These are the activations of a small neural network, seen along a few directions. Each row is one input.
Each table varies a few parts of the input and shows all the possible inputs, shuffled.
Descriptions start from the smaller parts, as in this example, which fits no table here: values(3) and (point or line(9) or (line(4) and ring(8))).
Shared parts are said once, and a part with two or three values counts as separate values.
(in the rows, 128 means zero)

Other details of the inputs shift rows strongly along two fixed directions, in all tables alike. That doesn't count.

Table:
r1: [118 136 124 140 151 116 101 102 126 135  95]
r2: [138 138 137 121 127 139 144 151 127 137 146]
r3: [115 135 122 127 150 124  98 104 131 140 106]
r4: [117 129 122 134 147 119 101 101 140 146 114]
r5: [111 120 109 139 149 117 101 117 126 139 101]
r6: [116 116 112 142 146 116 102 115 120 139  96]
r7: [110 142 132 143 152 117 101 112 128 140 114]
r8: [150 127 129 141 104 140 144 137 127 117 138]
r9: [124 141 134 115 111 143 140 136 127 134 145]
r10: [152 134 121 126 115 132 153 135 128 141 136]
r11: [140 127 118 123  98 128 134 145 119 127 141]
r12: [125 131 126 130 108 137 146 158 135 127 148]
r13: [122 139 140 121 111 144 139 137 123 136 149]
r14: [122 128 121 126 107 137 148 153 122 132 142]
r15: [129 140 139 121 109 131 154 137 132 124 139]
r16: [114 133 133 150 150 108 106 108 139 148 128]
r17: [124 139 141 122 115 128 151 139 133 124 144]
r18: [139 139 138 131 102 124 150 133 125 123 135]
r19: [130 131 122 127 117 141 138 145 142 120 143]
r20: [139 138 134 120  99 139 141 132 119 129 137]
r21: [143 127 126 131 106 138 146 140 128 115 134]
r22: [139 127 127 134 114 146 141 140 138 118 140]
r23: [138 128 122 131 109 142 148 142 132 119 134]
r24: [146 136 134 125 117 138 148 147 120 135 138]
r25: [140 133 122 133 114 141 148 134 114 111 142]
r26: [128 131 125 147 140 104 105  98 134 141 109]
r27: [104  40 180  23 154 132 167 108 101  57 104]
r28: [ 98  46 167  24 156 141 160 134 110  49 107]
r29: [137 134 123 128 118 143 146 136 121 110 146]
r30: [120 127 124 134 109 137 144 152 120 135 145]
r31: [133 131 116 148 148 117 102 106 118 116 113]
r32: [134 121 124 132 101 131 140 144 114 128 130]
r33: [125 124 127 158 149 127  97 119 141 134 127]
r34: [142 135 126 117 122 134 154 142 134 138 147]
r35: [127 134 135 119 108 138 145 135 135 137 154]
r36: [130 128 127 120 104 127 135 152 120 125 153]
r37: [112 147 124 138 150 117 102 112 134 139 110]
r38: [119 136 122 146 146 108 106 102 144 147 116]
r39: [138 141 135 126 103 132 144 134 119 122 132]
r40: [134 131 113 133 158 114 110 110 137 147 109]
r41: [121 134 114 150 159 121  98 109 128 124 120]
r42: [119 132 122 132 147 122  99 101 125 140 101]
r43: [121 128 109 148 146 115 101 119 136 137  97]
r44: [133 129 122 125 114 142 144 145 139 117 138]
r45: [126 130 117 159 153 125  94 115 146 134 120]
r46: [112 140 136 151 149 109 108 114 137 140 122]
r47: [135 130 130 120 104 137 145 127 127 137 141]
r48: [125 128 143 121 110 139 143 135 131 137 157]
r49: [136 136 144 126 126 139 143 152 123 137 149]
r50: [134 124 115 138 130 106  90 117 125 128 115]
r51: [114 142 123 138 152 116  99 105 133 137 100]
r52: [152 139 135 127 114 133 144 146 118 133 139]
r53: [140 131 133 120 123 134 153 144 130 139 150]
r54: [122 135 118 157 153 123  99 114 124 128 130]
r55: [122 141 123 154 145 108 107 104 136 141 103]
r56: [128 128 123 140 142 110  96  96 131 143 106]
r57: [145 126 127 140 111 145 144 138 131 120 136]
r58: [140 130 124 134 100 130 142 148 127 125 132]
r59: [144 132 115 146 151 108 105 105 132 147 106]
r60: [142 138 133 120 122 139 145 150 126 136 141]
r61: [128 127 130 129 114 143 142 149 137 120 150]
r62: [127 134 138 125 111 128 151 135 138 133 154]
r63: [ 85  25 162  17 204 112 106  94  96  50  73]
r64: [118 133 110 143 144 118 103 124 142 135 106]
r65: [134 126 119 115 101 128 137 147 121 124 144]
Description of these inputs: line(5) and (values(2) or ring(5) or line(6)).
Changing only the line(5) part turns r43 into r58. The same change can be made to r42. Which row results?
> r20
Changing only the line(5) part turns r55 into r17. The same change can be made to r11. Which row results?
> r63
Start at r63 and move only the line(6) part, one step at a time. The first step leads to r14. Which rows follow, in order?
> r28, r19, r45, r41
Which other rows does r2 become when the values(2) part takes its other values? List them by row number.
> r34
